These are the activations of a small neural network, seen along a few directions. Each row is one input.
Each table varies a few parts of the input and shows all the possible inputs, shuffled.
Descriptions start from the smaller parts, as in this example, which fits no table here: one of 6 places along a line, together with either a single point or one of 9 places along a line or (one of 3 separate values, together with one of 8 places around a ring).
Shared parts are said once, and a part with two or three values counts as separate values.

Other details of the inputs vary at random and push rows far along three fixed directions, the same in every table; ignore that.

Rows:
x1: [ 18   1  58  13 -13  27   1  68  31  10 -14 -33 -19]
x2: [ -5  -6   5  14  -7 -10  -1   7  12 -18   4  -9   7]
x3: [  3 -19 -48   2   3 -33 -12 -21  -7 -17   4 -10   8]
x4: [-34  -6   1  49  -4 -16  19 -15 -25 -31  13  10  -3]
x5: [-26   1  37  42  -2  -5  39   8 -15  -8   0   5  10]
x6: [-13  33  11 -15  19  26 -10 -24 -20  -3   0  34 -15]
x7: [ -9  -7  10   9  -8  -9  10   3   1 -16   9 -12   3]
x8: [ 23 -31 -34 -12  -6 -13 -11  19  21  22 -12 -28  20]
x9: [ -2 -21  -9  27   2  -2   3   9   9  -4   8 -17   1]
x10: [ 20  -9 -24 -16  14  14 -19  -8  -2  29  -4  -8  -5]
x11: [ 25 -25 -23 -30   9 -12  11   2   2  26  -2 -42   6]
x12: [ 18  17  51 -50   1  47 -27  37  30  22 -18  -1  -1]
x13: [ 16   1 -28 -29  10  20  -5  -1   7  35  10  -3  -4]
x14: [  7 -31 -19  27  -3  -8   1  25   9  17  -7 -21  10]
x15: [-25  35  -3  -7  -1 -12   0 -37 -21 -20   5  43   5]
x16: [-24  16 -27  13  18 -13 -30 -30 -23 -18 -10  46   1]
x17: [-15  19 102  13 -14  27  38  45  20  -9   1  -9   7]
x18: [  7 -22  -3  22 -17 -19  16  11  21 -10  -7 -13  -8]
x19: [  2 -16  -2  14  -6 -13   3  10  12 -15   4 -24   8]
x20: [  9 -32  -6  -1  -3 -16  15  11  -1  -4   2 -41   6]
x21: [-17  27  10   1  -1   0 -19 -13   1 -33  -1  32   3]
x22: [ 10 -18 -30   7   3   4 -10  10  18  10  13 -14   0]
x23: [ 18  15  55 -40   6  39   2  29  25  22  -4 -21  -7]
x24: [ 17 -31 -10   0 -19 -12  18  14  18  13 -10 -20  -9]
x25: [-31   6  19  33 -13 -26  40 -13 -15 -28  17   6  10]
x26: [ 19  13  49 -50  13  41 -25  27  21   8  -8 -12 -14]
x27: [-22   9  28  43 -22 -10  23  18 -13 -26   0   4 -13]
x28: [ -5  35  17 -28  15   8 -22 -30 -16 -28   2  27  -8]
x29: [  2  -2  -5  25 -18 -16  34  13 -13   8  -4 -15  -5]
x30: [ 19  -3 -24   7 -12 -12   1   7  -5  19  -9 -12  -7]
x31: [ -3 -31 -78  38  -6 -46  14 -28 -27  13   3   0  21]
x32: [  6   5 -17 -14  17   6 -22 -13 -12  22 -15  20   5]
x33: [  9   5 -15 -16  13  16 -17 -15  -1  14   4   9  -5]
x34: [  3  11 -18 -25  15  16  -7 -18  -8  19   3  12  -7]
x35: [-18   3  31  25  -1 -12  10   0  -5 -50   8  -6   1]
x36: [ -9 -24  -3  28   0 -10  13  14  -9   8  -9  -8  11]
x37: [-20  20   0  12  16   7 -27 -22 -14 -24   1  33 -13]
x38: [ 13  10 -11 -30   8   3 -20 -16   1   6   1   4  -1]
x39: [ 26 -13  -9 -11 -13  -5   7   1  18  19 -10  -9 -10]
x40: [ 12  11 -14 -28   1   0 -20 -10   3  15  -8  14  11]
x41: [ 15 -11 -11  -7  -9  -7   3   3   9  16  -1 -15  15]
x42: [ 13  -7 -53 -11   7  -1 -13 -20  -1  21  16   6   1]
x43: [-22  27  13  -4  -5   1 -11 -16  -9 -26   1  34   1]
x44: [ -4  -4  13  16 -10 -13  16   0   2  -9   9  -9   9]
x45: [  1   1 -13  -6   4  16 -18   2  -5  17 -11  14   1]
x46: [ -5  32  17 -23  -3  10   5 -22  -2  -8  -7  38 -23]
x47: [ -6  -6  18   5   0 -16  31   2  -6  -9  11 -17   3]
x48: [  3   9 -14 -34   4   6 -26 -11   1   3  -3  11  -1]
x49: [  7  14 -16 -23  11  20 -11  -7 -10  30 -12  19   2]
x50: [-18  28   5 -11  15  24 -23 -22 -12 -17   6  39 -15]
x51: [  8 -28 -18   8  -3   7   9  19  14  19  16 -24   1]
x52: [-16   3  39  29  -5 -15  26  -2  -8 -34  15  -6   2]
Description of these inputs: one of 4 places along a line, together with either one of 2 separate values or one of 5 places along a line or one of 6 places along a line.
Q: The inputs of x35 and x20 match in every part but the place on the line of 4. If x22 is changed in the same way as x35 into x20, which row does it become?
A: x51
Q: Change only the place on the line of 5 in x31. List by row number the other rows that result.
A: x10, x32, x33, x42
Q: Which other rows agree with x15 in the place on the line of 4? List them by row number.
A: x5, x6, x11, x13, x17, x23, x25, x29, x34, x46, x47, x49
Q: Change only the choice among 2 separate values in x27. List by row number the other rows that result.
A: x24

Rows:
x53: [  4 -41  44  37  -7  13  46  54  17  21  11 -60  15]
x54: [-40  13  58  41   3   8  30   7 -15 -32  16   8   9]
x55: [ 41  36  75 -99  19  85 -60  44  58  18  -7 -14 -22]
x56: [ 39  -5 -29 -41  20  39 -39  14  18  54 -14  -8 -12]
x57: [-23  14  53  35 -13  -8  11   7   9 -58  20   1   1]
x58: [-29  71  50 -20   7  18 -43 -25 -15 -61 -11  73 -25]
x59: [-41  32  18  43   7  -2   2 -25 -27 -37  13  48  -4]
x60: [ 13   9  -1 -22  18  29 -29   4   0  28 -10   8  -1]
x61: [   8   -3 -119  -16    5  -26  -42  -52  -24   24  -15   43  -10]
x62: [ 11 -11 -63 -24 -15 -51   2 -38  -5  -9   9  -8   9]
x63: [-17 -13  18  55 -23 -22  64   9  -9 -10  15 -12   3]
x64: [ 14   6  37 -40  -4   5   5   4  18  -2  -5 -11   1]
x65: [-25  21   1  16  14  -1  -9 -22 -26 -16   1  30   7]
x66: [ 37  -9 -19 -60   6  12 -43  12  27  30 -27  -9   4]
x67: [ -1 -13 -46  21 -14 -29  30 -24 -16   8   8   3  -6]
x68: [-13 -23 -57  37 -10 -39   9 -14 -24   7  -7   8  17]
x69: [ -7 -11 -66   9   2 -31 -11 -23 -26  14 -15  16  18]
x70: [ -6  22 -32 -17  -7 -21 -35 -28  -4 -30  -4  35  -1]
x71: [  2 -17 -74  21   4 -21  -9 -32 -16  10   5  11  -6]
x72: [-37  77  51  -3  12  37 -35 -19 -17 -33 -11  89 -22]
x73: [ 10 -38  32  28 -18 -10  63  45   9  29   0 -61  22]
x74: [ 12  -3  29 -22   9  14 -16  12  21  -5  -5 -12   5]
x75: [  6   3  30 -27   8  14 -12  10  11 -16   3 -19 -11]
x76: [-14  18   3   3   6 -15 -17 -25 -15 -44   4  18  -9]
x77: [-16 -14  21  50 -20 -23  61  12  -9  -4  13 -17  10]
x78: [ 46 -43 -10 -32 -14 -18  22  29  24  32  -9 -74   3]
x79: [  5  16  27 -18   0  18  10   6  -3  19  -5   6  -1]
x80: [ 27 -24 -43  -5  -3   5 -11  20  12  47 -18 -14  -1]
x81: [  2 -36  41  45 -10  17  47  52  22  13  16 -52   2]
x82: [ -9 -37 -54   9  -1 -52  13 -34 -11 -22  17 -18  24]
x83: [-33  10  53  44   0  13  30  12  -5 -25  20   7  -1]
x84: [ 36  -8 -29 -49  19  43 -33  10  21  52  -7 -13 -19]
Q: The inputs of x84 and x67 match in every part but one. If x83 is changed in the same way as x84 into x67, which row does it become?
A: x77
Q: What is each input in this table made of?
A: one of 4 places along a line, together with either one of 3 separate values or one of 5 places along a line
Q: Change only the place on the line of 4 in x70. List by row number the other rows that result.
A: x55, x57, x62
Q: Which other rows agree with x69 in the place on the line of 4? List them by row number.
A: x58, x61, x66, x68, x70, x72, x80
Q: Change only the choice among 3 separate values in x75. List by row number the other rows that result.
A: x55, x82
